Each row below holds a small network's activations on one input, seen along a few directions.
Each table varies a few parts of the input and shows all the possible inputs, shuffled.
Descriptions start from the smaller parts, as in this example, which fits no table here: one of 6 places along a line, together with either a single point or one of 11 places around a ring or (one of 3 separate values, together with one of 5 places around a ring).
Shared parts are said once, and a part with two or three values counts as separate values.
In the rows, zero is written as 128.

Other details of the inputs vary at random and push rows far along three fixed directions, the same in every table; ignore that.

Rows:
R1: [114 128 152 135 124 135 115 121 158 107 151 144 119]
R2: [114 136 138 121 134 131 114 126 156 114 156 149 111]
R3: [114 137 140 118 133 134 113 124 156 114 155 147 111]
R4: [115 137 138 121 136 134 114 128 156 113 157 147 112]
R5: [143  70 165 122 181 120 116 132 149 143  76 154 138]
R6: [116 112 109 101 152 128 165 123 104  98  98 115 138]
R7: [116 128 103 103 132 130 167 123  99  98 109 103 139]
R8: [152 129 126 137 121 121 107 146 115 170 123 130 126]
R9: [114 136 140 119 136 132 115 128 157 115 159 145 114]
R10: [149 132 127 142 123 123 111 136 116 174 122 128 130]
R11: [118 122 113 121 121 130 168 119 102  90 106 100 145]
R12: [113 137 142 118 134 134 115 127 156 116 157 145 113]
R13: [113 138 140 125 136 135 116 116 158 118 156 146 116]
R14: [117 128 101 106 133 127 167 124  99  98 110 105 138]
R15: [113 139 140 126 138 136 117 119 158 118 157 145 116]
R16: [113 133 137 121 134 133 114 128 156 114 159 146 112]
R17: [117 123  99 105 136 128 168 125 100  98 110 103 139]
R18: [156 135 126 156  94 123 117 138 105 163 121 117 135]
R19: [152 122 136 151 106 120 106 142 121 163 113 126 131]
R20: [119 133 108 127 106 130 159 123 108  91 114 101 139]
R21: [114 129 153 135 124 132 115 121 161 106 150 141 119]
R22: [112 135 138 127 138 132 118 119 159 119 161 144 118]
R23: [118 138 100 120 126 129 161 118 103 107 120 107 137]
R24: [164 120 135 155 108 118 112 142 105 179 107 122 139]
R25: [130  53 150  92 228 125 146 117 134 130  52 153 148]
R26: [155 136 122 152  88 121 114 144 110 160 117 117 132]
R27: [112 137 141 119 134 135 114 127 155 115 156 146 112]
R28: [153 144 114 140 102 122 116 145 102 168 126 117 126]
R29: [155 135 126 156  93 122 116 138 107 160 121 117 132]
R30: [113 128 149 130 120 134 114 126 163 106 147 145 118]
R31: [149 129 123 144 122 121 111 137 117 174 126 128 129]
R32: [125 152 111 130 103 130 127 133 123 123 154 120 118]
R33: [153 121 138 153 109 120 108 140 118 163 113 126 131]
R34: [116 113 109 108 157 131 166 117 107 102  99 112 144]
R35: [110 137 139 127 137 132 116 118 157 118 157 147 116]
R36: [ 94 198  96 133  62 140 146 113 123  85 198  96 118]
R37: [151 129 128 134 119 121 107 143 114 171 121 130 125]
R38: [127  73 176 120 191 128 111 121 173 120  97 170 127]
R39: [118 153 133 134 115 132 115 124 146 130 165 134 117]
R40: [152 140 112 148 108 121 118 137 106 170 129 117 130]
R41: [147  86 155 133 160 124 118 132 131 152  89 146 139]
R42: [116 129 101 113 138 130 169 118 101 102 112 102 144]
R43: [163 121 132 150 103 116 109 147 111 176 103 122 136]
R44: [119 138 100 120 127 132 160 119 104 106 121 105 139]
R45: [115 129 101 113 136 127 169 116 101 102 111 104 143]
Each input here is: one of 3 separate values, together with either one of 5 places along a line or (one of 2 separate values, together with one of 5 places around a ring).
The inputs of R31 and R22 match in every part but the choice among 3 separate values. If R27 is changed in the same way as R31 into R22, which row does it become? -> R12
A walk changes only the place on the line of 5. It starts at R26 and steps to R20. List the rest of the walk in order. -> R38, R29, R18
Change only the place on the line of 5 in R43. List by row number the other rows that result. -> R5, R11, R21, R24

Rows:
R46: [ 82 176 114 117 113 156 113 120 158  88 229 140  96]
R47: [189 151 108 163  54 114 100 165  66 203  88  92 138]
R48: [152 109 120 126 114 121 143 151  73 128  80 101 143]
R49: [172 102 166 167 138 122  59 152 185 185 122 174 114]
R50: [163 194 117 155  80 120  75 149 126 215 181 142 108]
R51: [ 80 186  93 115 105 133 140 120 142  92 198 112  96]
R52: [170 108 180 145 140 127  85 138 142 211  99 150 136]
R53: [107 170  90 104 117 132 165 124 100  95 167 113 124]
R54: [113 158  95 124  91 136 181 108  70  87 107  68 157]
R55: [146  65 150 123 190 126 144 108 113 149  39 140 155]
R56: [ 80 208 111 159  25 139 114 126 189  51 250 115  95]
R57: [ 57 151 184 126 107 144  80 106 249  43 231 190  74]
R58: [160 184  99 145  73 103  91 143 111 205 177 113 106]
R59: [105 108 106  83 208 135 170 116 121  99  88 127 128]
R60: [164 174 137 199  59 124  75 132 132 198 165 133 119]
R61: [127 137  93 114  95 135 206 123  39  95  93  55 166]
R62: [120  88 123 103 167 129 190 113  72  87  61  93 166]
R63: [116  60 184 119 194 121  96 125 208 108 105 195 116]
R64: [194 144  95 181  54 113 107 158  71 204  89 101 136]
R65: [119  78 147  84 169 137 167 135 121  75  80 127 141]
R66: [128  75 153  93 225 132 119 132 148 149 105 177 128]
R67: [112 166  61 111 112 132 183 131  61 100 140  77 124]
R68: [113 151 104 151 100 136 167 116 115  78 159  94 141]
R69: [177 101 174 134 133 125  76 161 149 198  90 158 125]
R70: [163 118 141 131 167 125  79 145 138 219 115 166 125]
R71: [ 65 148 173 139 126 140 106  91 228  59 215 171 100]
R72: [118 131 145 157 123 124 113 119 175 123 160 137 130]
R73: [ 99 146 112 113  87 125 153 130 115  68 130  95 133]
R74: [125  59 187  90 193 124 115 141 178 120  79 169 131]
R75: [114 148  92 138  82 135 182 106  63  84 126  77 145]
R76: [173 112 110 133 155 125  94 149  96 226  91 133 137]
R77: [142  65 165 135 213 129 124 113 171 138  74 160 149]
R78: [113 142 103 138  87 134 156 127 111  64 147 110 123]
R79: [119 128 133 144 105 122 130 111 124 131 126 120 134]
R80: [129 138  75 139  83 131 179 137  81  72 124  76 144]
R81: [169 192 115 151  82 113  70 142 128 213 186 134  98]
R82: [126  70 111 101 158 128 187 123  78  76  50 109 150]
R83: [ 75 115 146  84 196 140 126 110 193  89 162 172 114]
R84: [ 88  98 167  91 171 138 156 105 165  79 116 136 141]
R85: [190 143 100 172  50 115 104 155  66 206  86  99 133]
R86: [ 68 160 117 103 134 147 118 113 177  84 208 144 103]
R87: [120  98 114  72 205 121 169 113 114  95 105 132 129]
R88: [123  81 111 120 169 129 196 107  81  85  63 104 163]
R89: [149 117 152 122 168 108  80 143 159 202 134 176 117]
R90: [144 106 185 148 143 114  74 131 160 185 121 157 128]
What do these inputs look like to the network? -> one of 3 separate values, together with either one of 5 places around a ring or (one of 2 separate values, together with one of 5 places along a line)
The inputs of R62 and R54 match in every part but the choice among 3 separate values. If R46 is changed in the same way as R62 into R54, which row does it become? -> R76
The inputs of R59 and R67 match in every part but the choice among 3 separate values. If R70 is changed in the same way as R59 into R67, which row does it become? -> R66
Change only the choice among 3 separate values in R77. List by row number the other rows that result. -> R68, R72
Change only the choice among 2 separate values in R90. List by row number the other rows that result. -> R73
A walk changes only the place on the ring of 5. It starts at R83 and steps to R86. List the rest of the walk in order. -> R51, R58, R89

Rows:
R91: [100 163 131 126  71 143 141 117 127  74 151 109 123]
R92: [ 98 139 117 106 139 131 166  99 117 102 123 107 143]
R93: [149 162  62 159  83 122 159 126  69 160 110  71 153]
R94: [176  90 101 128 161 107 128 155  85 182  64 127 135]
R95: [126 160 153 127 110 132  79 148 163 151 199 155  96]
R96: [106 131 100 126 148 134 168 103 127  91 127 114 142]
R97: [158 132 125 147  72 113 123 145  87 168  92  97 143]
R98: [ 95 108 182 113 150 142 124 118 182  70 150 155 122]
R99: [133 105 158 152 173 126  94 117 168 157 149 173 117]
R100: [116 114 115 135 120 129 160 119 122  70 110 113 136]
R101: [114 108 117 135 122 131 161 121 118  68 116 115 136]
R102: [144 126 143 161 146 123  94 120 154 170 147 156 119]
R103: [143 165 119 125  91 134 105 148 106 158 157 124 110]
R104: [ 99 136 106  81 136 129 159 124 117  88 122 113 125]
R105: [175  80 123 151 134 111 130 148  99 166  50 120 153]
R106: [148 125 129 136 139 120  86 151 158 164 145 161 105]
R107: [105 140 124 109 144 146 163 100 110  97 131 114 140]
R108: [ 94  78 160  64 219 129 138 122 176  84 114 165 122]
R109: [133  97 190 134 139 122  88 136 178 143 129 162 123]
R110: [142  79 168  90 205 125  95 139 153 165  83 179 118]
R111: [114 119 111 131 117 132 158 122 133  74 105 109 141]
R112: [173  85 101 129 161 108 127 157  81 181  72 128 135]
R113: [123 196 138 163  62 127  88 124 149 167 218 124 113]
R114: [154 151 115 143 104 125 126 125  80 189 108 105 144]
R115: [138 168 164 161  57 140  78 139 147 145 182 139 106]
R116: [ 96 165  83 112 108 137 147 127 142  72 166 114 111]
R117: [103 136 122 111 145 138 169 106 111  99 135 107 147]
What do these inputs look like to the network? -> one of 3 separate values, together with either one of 4 places along a line or one of 5 places around a ring
The inputs of R104 and R97 match in every part but the choice among 3 separate values. If R108 is changed in the same way as R104 into R97, which row does it become? -> R109
Change only the place on the line of 4 in R105. List by row number the other rows that result. -> R100, R101, R111
Change only the choice among 3 separate values in R101. List by row number the other rows that result. -> R99, R112
